Each row below holds a small network's activations on one record, seen along a few directions.
After each row come some of the record's fields: K, B, W, Z.
Not every record has every field; a missing one is written none.
The largest differences between rows may come from other fields.
In the rows, zero is written as 500.
Strong random noise was added to every row along 2 fixed directions; ignore it. To show where, here is one row again and again, with new noise each time:
[333 672 463 260 868 495 388 286 398 627 397 657 445 422]
[426 642 477 303 844 533 458 283 547 520 305 610 454 476]
[625 508 401 454 646 424 664 311 559 582 350 422 341 395]
[419 570 367 362 693 337 513 318 222 824 557 524 317 272]

[579 338 324 565 225 158 534 582 172 605 512 202 345 276] -> (K k1; B none; W w1; Z z4)
[480 521 438 560 423 489 471 474 460 784 846 543 353 531] -> (K k4; B b2; W w2; Z z3)
[648 472 451 631 313 340 556 557 606 465 448 349 400 479] -> (K k4; B b2; W w1; Z z2)
[565 637 465 528 507 527 429 442 829 325 323 473 451 634] -> (K k4; B b2; W w2; Z z3)
[706 366 458 583 360 430 771 588 432 564 506 312 375 345] -> (K k1; B none; W w1; Z z1)
[552 567 516 484 583 604 506 495 659 343 277 439 546 654] -> (K k1; B none; W w2; Z z3)
[680 431 410 564 332 435 706 425 523 631 628 306 353 376] -> (K k3; B none; W w1; Z z3)
[464 558 478 394 502 551 401 467 662 394 316 484 585 507] -> (K k2; B none; W w1; Z z3)
[540 604 551 530 492 634 395 447 805 405 518 543 522 716] -> (K k4; B b2; W w2; Z z3)
[419 654 504 377 711 447 311 343 521 621 519 567 419 445] -> (K k4; B b2; W w1; Z z1)
[571 489 369 546 507 478 812 473 393 785 616 417 263 379] -> (K k1; B none; W w2; Z z3)
[528 552 501 461 631 692 630 405 666 416 400 479 448 537] -> (K k1; B none; W w2; Z z3)
[368 563 480 422 498 516 386 476 551 339 277 551 534 523] -> (K k2; B none; W w2; Z z4)
[630 384 473 616 350 423 614 616 386 512 540 410 532 474] -> (K k3; B none; W w2; Z z2)
[579 412 544 519 544 610 604 541 574 406 441 596 652 621] -> (K k2; B none; W w2; Z z2)
[491 565 483 478 413 436 373 441 518 740 818 482 400 535] -> (K k4; B b2; W w1; Z z3)
[389 572 533 420 681 551 435 465 423 531 366 492 502 561] -> (K k1; B none; W w1; Z z4)
[601 456 422 535 452 394 626 524 502 492 334 470 444 478] -> (K k2; B none; W w2; Z z1)
[420 615 481 386 634 625 536 405 475 650 711 633 437 483] -> (K k3; B none; W w2; Z z3)
[455 565 470 504 499 409 353 550 432 503 461 532 500 426] -> (K k4; B b2; W w2; Z z1)
[360 398 587 581 369 416 361 667 248 500 746 564 719 541] -> (K k4; B b2; W w2; Z z5)
[506 418 535 536 339 518 471 547 521 366 453 499 617 573] -> (K k2; B none; W w2; Z z4)
[507 517 443 493 478 532 513 488 436 580 580 488 488 466] -> (K k3; B none; W w2; Z z3)
[348 534 550 518 546 528 317 481 308 641 746 659 539 477] -> (K k4; B b2; W w2; Z z2)
[638 481 565 561 351 511 415 563 682 393 514 479 560 591] -> (K k4; B b2; W w1; Z z1)
[222 735 558 222 859 700 360 433 414 519 464 717 572 484] -> (K k1; B none; W w1; Z z3)
[684 359 365 614 277 387 712 618 344 646 642 285 396 373] -> (K k1; B none; W w1; Z z3)
[268 642 361 324 628 437 326 431 232 707 628 600 381 343] -> (K k3; B none; W w2; Z z3)
[562 467 389 489 551 520 622 450 450 567 515 398 387 418] -> (K k1; B none; W w2; Z z3)
[301 588 500 395 442 394 276 432 388 535 474 552 493 497] -> (K k2; B none; W w2; Z z4)
[570 485 538 456 555 585 642 516 523 476 442 506 495 454] -> (K k1; B none; W w1; Z z1)
[406 586 530 408 532 453 420 423 396 646 571 616 458 532] -> (K k2; B none; W w2; Z z1)
[643 534 554 564 365 451 572 426 705 432 524 375 471 562] -> (K k4; B b1; W w1; Z z4)
[438 639 509 485 545 537 352 413 518 602 659 562 500 523] -> (K k4; B b2; W w2; Z z3)
[459 447 551 463 416 525 436 571 477 465 501 557 643 516] -> (K k2; B none; W w1; Z z2)
[818 332 515 685 177 407 619 554 679 517 689 355 452 550] -> (K k4; B b4; W w1; Z z1)
[532 514 531 599 403 417 466 481 446 576 611 439 533 454] -> (K k4; B b4; W w1; Z z4)
[499 473 487 529 454 456 566 575 277 447 468 449 541 423] -> (K k1; B none; W w2; Z z4)
[403 509 446 463 465 337 369 513 229 470 339 399 505 386] -> (K k1; B none; W w2; Z z4)
[669 424 516 642 384 524 568 509 597 541 627 508 468 508] -> (K k4; B b4; W w2; Z z1)
[328 573 622 328 581 623 282 453 550 520 512 694 587 610] -> (K k2; B none; W w1; Z z1)
[479 655 404 458 500 399 337 347 585 556 509 427 374 444] -> (K k4; B b4; W w2; Z z3)
[606 373 393 567 279 356 598 614 503 462 359 344 486 380] -> (K k2; B none; W w1; Z z2)

Here are new rows. What are their fields?
[787 412 367 756 239 381 732 520 699 575 501 253 304 461] -> (K k4; B b2; W w2; Z z3)
[395 655 532 365 622 491 367 516 544 232 113 464 549 534] -> (K k1; B none; W w1; Z z4)
[363 623 475 435 439 335 216 566 336 574 525 547 480 392] -> (K k4; B b2; W w1; Z z1)
[292 717 426 295 766 514 452 503 350 485 262 560 482 332] -> (K k1; B none; W w1; Z z3)
[550 550 382 535 368 334 434 495 509 635 565 343 369 378] -> (K k4; B b2; W w1; Z z3)
[378 484 441 468 464 560 450 503 299 708 747 646 534 457] -> (K k2; B none; W w2; Z z3)
[507 445 513 502 317 459 446 547 487 440 493 474 603 501] -> (K k2; B none; W w1; Z z4)
[516 521 485 530 529 603 453 400 614 640 778 591 449 566] -> (K k4; B b2; W w2; Z z3)
[785 389 508 728 180 391 564 577 758 242 326 223 546 542] -> (K k4; B b2; W w1; Z z4)
[723 472 578 664 344 553 583 481 847 375 437 417 424 648] -> (K k4; B b2; W w2; Z z1)
[546 397 483 546 359 463 565 522 414 673 585 481 441 413] -> (K k2; B none; W w1; Z z1)
[558 475 507 566 301 385 390 447 452 630 782 475 416 477] -> (K k4; B b2; W w2; Z z1)
[547 464 359 472 512 415 510 471 462 516 395 336 383 420] -> (K k1; B none; W w1; Z z3)
[489 491 548 587 274 383 332 509 420 549 667 416 540 473] -> (K k4; B b2; W w1; Z z4)
[643 300 431 632 217 416 679 551 350 721 707 418 390 353] -> (K k2; B none; W w2; Z z1)
[617 499 433 624 293 417 479 494 507 643 699 377 436 449] -> (K k4; B b2; W w2; Z z3)
[522 511 494 543 351 376 367 515 485 555 544 443 454 395] -> (K k4; B b2; W w1; Z z1)
[459 500 501 482 472 448 559 491 326 566 479 420 448 420] -> (K k1; B none; W w1; Z z4)
[552 339 488 578 462 538 631 565 363 567 628 503 464 505] -> (K k1; B none; W w2; Z z2)
[442 574 603 394 702 721 515 469 566 366 387 643 540 548] -> (K k1; B none; W w2; Z z1)
[387 447 528 477 338 429 378 525 286 583 612 514 591 436] -> (K k2; B none; W w1; Z z4)
